A small network was shown many inputs. Here are its activations along a few directions, one row for each input.
Each table varies a few parts of the input and shows all the possible inputs, shuffled.
Descriptions start from the smaller parts, as in this example, which fits no table here: one of 3 separate values, together with either a single point or one of 11 places along a line or (one of 6 places along a line, together with one of 8 places around a ring).
Shared parts are said once, and a part with two or three values counts as separate values.

Other details of the inputs vary at random and push rows far along two fixed directions, the same in every table; ignore that.

Rows:
r1: [  2  27  26  -3 -34  55 -20  74 -99   1 -78 -19 -21]
r2: [-47 -23  28  34  53 -44  -3 -58   6 -42 -21 -11  13]
r3: [ 44 -23   2  28 -36   7  13  61 -34  43 -51 -40 -10]
r4: [ 37 -18   6  28 -42   4   7  59 -17  35 -46 -33 -21]
r5: [-56 -39  24  25  47 -46 -10 -69   2 -56 -18   2  18]
r6: [ 17 -26  -2  52 -48  28  -5  70 -15  55 -52  -3  -7]
r7: [ 36  50 -46 -62  15  18   5 -16  13   9  94  44  -3]
r8: [ 41 -19  12  49 -19  27  29  40 -67  27 -39 -22 -23]
r9: [-47 -23  32  25  46 -50  15 -61  18 -57 -14  -9  30]
r10: [ 29 -24  29  19 -43  73  -2  25  -8  47 -24 -26 -26]
r11: [ 49  60 -69 -39  11 -45  -5  17   5  -1  77  45  15]
r12: [-34 -46  48  -2  42  -2 -31 -77  28 -32 -11  -8  29]
r13: [-45 -25  33  -2  15 -72  12 -32  34 -19 -22 -18  29]
r14: [  -7   89  -45 -117   -5   52  -47    1  -14  -23   69   37   14]
r15: [-49 -30  53 -22  25 -16  11 -76  55 -22 -11 -15  22]
r16: [ 10  50 -62 -50 -13  45  -4   0  38  16  93  46 -16]
r17: [-35 -21  35  12  39 -76  -5 -42  36 -34 -15 -15  52]
r18: [ 22 -23   5  48 -49  24   0  72 -18  49 -41 -23  -9]
r19: [-46 -26  43 -16  16  -7  11 -71  56 -14 -18 -27  14]
r20: [-66 -26  31   7  26 -52  34 -56  23 -46 -17 -10   6]
r21: [ 40  43 -51 -53  43  26 -24 -13   8   1  91  43  -2]
r22: [ 19 -24   9  51 -45  41  19  52 -41  26 -35 -23 -43]
r23: [ 16 -26  12  29 -41  86  -6  24  -1  55 -39  -4 -17]
r24: [ -9  52 -83 -24 -11   5  19  19  13 -13  88  56 -28]
r25: [ 30 -20   3  41 -39  36  29  50 -39  18 -49 -30 -50]
r26: [ 45  58 -72 -22  13 -12  15   7 -20 -16  73  49 -11]
r27: [ 40 -21  23  10 -35  68   6  23  -4  40 -37 -32 -32]
r28: [-45 -16  37   8  22 -80   7 -47  33 -18 -15 -16  37]
r29: [-34 -20  30  21  47 -70 -23 -39  25 -20 -22 -17  34]
r30: [ 11  52 -84 -42   6 -13  31   9  -2 -19  79  38 -31]
r31: [-85 -26  15  36  -2 -22  14 -45  43 -27 -28  13   3]
r32: [ 56  52 -48 -55  16  24  -4 -12  11   5  83  45   3]
r33: [-36 -37  27  16  37 -66 -30 -41  16 -28 -22  -7  36]
r34: [ 20  27  33 -15 -41  17 -48  96 -73  19 -80 -23   2]
r35: [ 30 -23  13  41 -51  15  -2  67 -25  48 -37 -29 -18]
r36: [ 47  44 -47 -57  33  24  -7  -9  14  -8  94  43  12]
Each input here is: one of 3 separate values, together with either a single point or one of 11 places along a line.
Q: The inputs of r11 and r26 match in every part but the choice among 3 separate values. If r13 is changed in the same way as r11 into r26, which row does it become?
A: r20
Q: List by row number the other rows that have the choice among 3 separate values in common with r7.
A: r10, r12, r14, r15, r16, r19, r21, r23, r27, r32, r36

Rows:
r37: [-81   2  -4  -5  24 -82   5 -53  58 -49  18  16  21]
r38: [ 51  49 -55 -37 -19  53   1  33  -9  28  64  35 -26]
r39: [ 42  36 -66 -32 -23  49  -2  42  -7  28  64  41 -28]
r40: [  6 -51  46  57  -8   3  10  20 -45   9 -84 -45  -7]
r41: [-68   6  10 -19  38 -82  12 -70  46 -59  19   7  27]
r42: [ 17 -51  67  44 -22  56   9   9 -26  32 -85 -49   0]
r43: [ 40  41 -81 -21 -18   2   6  64 -25  18  54  34 -32]
r44: [ 47  46 -75 -18  -9   8   4  54 -35  10  57  34 -35]
r45: [  4 -55  66  48 -42  49   5  20  -7  44 -88 -51  -6]
r46: [-82  -2  21 -20  33 -33  -4 -93  72 -50  27  13  20]
r47: [-74  12  10 -11  30 -81   9 -65  58 -51  19  11  24]
r48: [ 71  39 -54 -44  -1  43  -8  34 -16  25  67  27 -15]
r49: [  5 -56  64  49 -24  57   0   6 -21  28 -81 -51 -17]
r50: [-73   0  22 -25  39 -36   2 -95  64 -48  24  14  35]
r51: [ 11 -45  45  64 -12   3  11  25 -45  15 -83 -37   5]
r52: [ 50  46 -60 -29 -16  54  -3  33 -14  25  66  39 -23]
r53: [ 11 -58  62  43 -13  56   4   4 -31  24 -82 -50  -9]
r54: [-85  -8  18 -30  22 -39  -2 -83  79 -38  24   7  15]
r55: [ 58  43 -55 -46  -9  54   6  30 -21  19  64  31 -23]
r56: [ 71  42 -54 -40  -1  42  -8  34 -13  30  65  32  -9]
r57: [-51   3  10 -20  45 -91  -3 -67  49 -51  25   5  35]
r58: [-78   6  -4  -6  21 -83   6 -51  59 -43  19  17  27]
r59: [ -2 -47  45  56 -34  -2  12  37 -21  23 -87 -51  -6]
r60: [ 12 -57  60  50 -14  58   4   7 -31  23 -80 -43  -3]
r61: [-57  -1   5 -10  53 -91  -8 -69  46 -56  27  15  36]
r62: [ 67  34 -58 -40   6  44 -13  32 -21  24  67  30 -20]
r63: [  5 -43  51  60 -25   5  11  28 -31  15 -85 -52  -9]
r64: [-76   9   4  -3  32 -81   5 -65  52 -54  21  16  26]
r65: [ -2 -44  45  59 -34  -2  13  38 -19  28 -87 -45  -2]
r66: [  2 -57  60  55 -39  50   1  20 -12  42 -85 -45  -3]
r67: [ 23 -51  43  54   0  -6  -6  23 -41  16 -73 -45   1]
r68: [ 57  50 -68 -24  -6   5  13  53 -37  14  54  38 -17]
r69: [-51   5  10 -17  46 -92  -3 -66  51 -46  24  11  39]
r70: [  4 -58  66  44 -43  50   5  20  -9  39 -87 -56 -10]
r71: [ 67  35 -59 -33   5  44 -13  33 -21  23  67  36 -14]
r72: [ 47  46 -75 -10  -9   8   4  56 -35   8  58  40 -29]
r73: [ 11 -52  69  46 -33  58   4  11 -18  31 -84 -56 -13]
r74: [ 54  43 -74 -15   0   7   8  52 -45   5  56  42 -21]
r75: [ 70  41 -70 -15   5  -6  -7  53 -39  18  59  38  -6]
r76: [ 28  77 -50 -63 -15  18 -32  73 -59   1  39  32  -6]
r77: [-95  27  43 -70  24 -22 -44 -79  52 -59  -7   5  40]
r78: [-56   0  19 -26  47 -46 -13 -88  67 -40  32  12  41]
Q: The inputs of r40 and r53 match in every part but one. If r59 is changed in the same way as r40 into r53, which row does it become?
A: r70
Q: The inputs of r61 and r71 match in every part but one. If r72 is changed in the same way as r61 into r71, which row does it become?
A: r46
Q: Describe the family of inputs behind these rows.
A: one of 2 separate values, together with either a single point or (one of 4 places along a line, together with one of 5 places around a ring)
Q: Which other rows does r43 become when the choice among 2 separate values takes its other values? List them by row number.
A: r54
Q: Which other rows does r59 become when the place on the line of 4 takes its other values? List them by row number.
A: r41, r57, r63

Rows:
r79: [-35 -35  39  21  32 -49  -4 -41  14 -26 -33 -24  22]
r80: [ 24  24 -34 -12  17 -13   0   7  -9  -4  41  28   8]
r81: [  2  26 -39 -22   6  -5   0  12 -12 -16  36  21 -16]
r82: [ 35  36 -75 -22  -6  -6   8  38  -1  12  69  35 -28]
r83: [  7  17 -46  -1  -5 -14   5  14  13   7  44  28 -13]
r84: [-24 -17  32  -7   4  40   0 -42  19  -3 -14 -10  -7]
r85: [  5  35 -33 -22   1   1  11   7 -10 -11  35  23  -8]
r86: [-25   4   9 -18   6 -20 -18  -7   9 -14  -9  -5  10]
r87: [ 82 -54  45  54 -29 102  -6  47 -56  61 -75 -48 -19]
r88: [-35  -2  35  -8   1 -19  -7 -21  15 -14 -31 -14  22]
r89: [ 26  52 -65 -29  -4  17   5  31 -21  -2  62  45 -16]
r90: [  56  -56   79   46  -54  121  -16   57  -56   73 -105  -67  -16]
r91: [-38  -6   8   8   9 -19  -2 -22   6 -24  -8   2   3]
r92: [-32   7  19 -10   3 -15 -13 -14  15 -14 -14   0  21]
r93: [ 31  31 -57 -20 -11  -9  16  28   3  11  57  26 -22]
r94: [ 89   0 -39  -1 -44 106  10  65 -30  69  24   8 -39]
r95: [-31 -23  20  33  -4 -23  15 -18  27  -3 -22  -8   9]
r96: [ 11  25 -40  -9  -8 -12  20  10  13   7  41  23 -10]
r97: [-21 -25  23  21  24 -36  -8 -28   8 -17 -18  -8  21]
r98: [-46 -17  52  -4   5 -32 -10 -31  21 -21 -43 -28  23]
r99: [-36 -14  29   6   7 -24   8 -27   7 -26 -24 -17   4]
r100: [-10  -5  15   5  24 -36   6 -28   8 -16  -3  -3  21]
r101: [ -1  -5   8  -1  23 -36   3 -19   4 -15   4  -5  14]
r102: [-34   0  15  -8   4 -19 -21 -14  13 -14 -14  -1  16]
Q: Describe the family of inputs behind these rows.
A: one of 4 separate values, together with either a single point or one of 5 places around a ring
Q: The inputs of r80 and r89 match in every part but the choice among 4 separate values. If r97 is changed in the same way as r80 into r89, which row does it become?
A: r91
Q: Which other rows does r79 become when the choice among 4 separate values takes its other values? List them by row number.
A: r81, r82, r86
Q: List by row number the other rows that have the choice among 4 separate values in common with r93.
A: r82, r83, r94, r95, r96
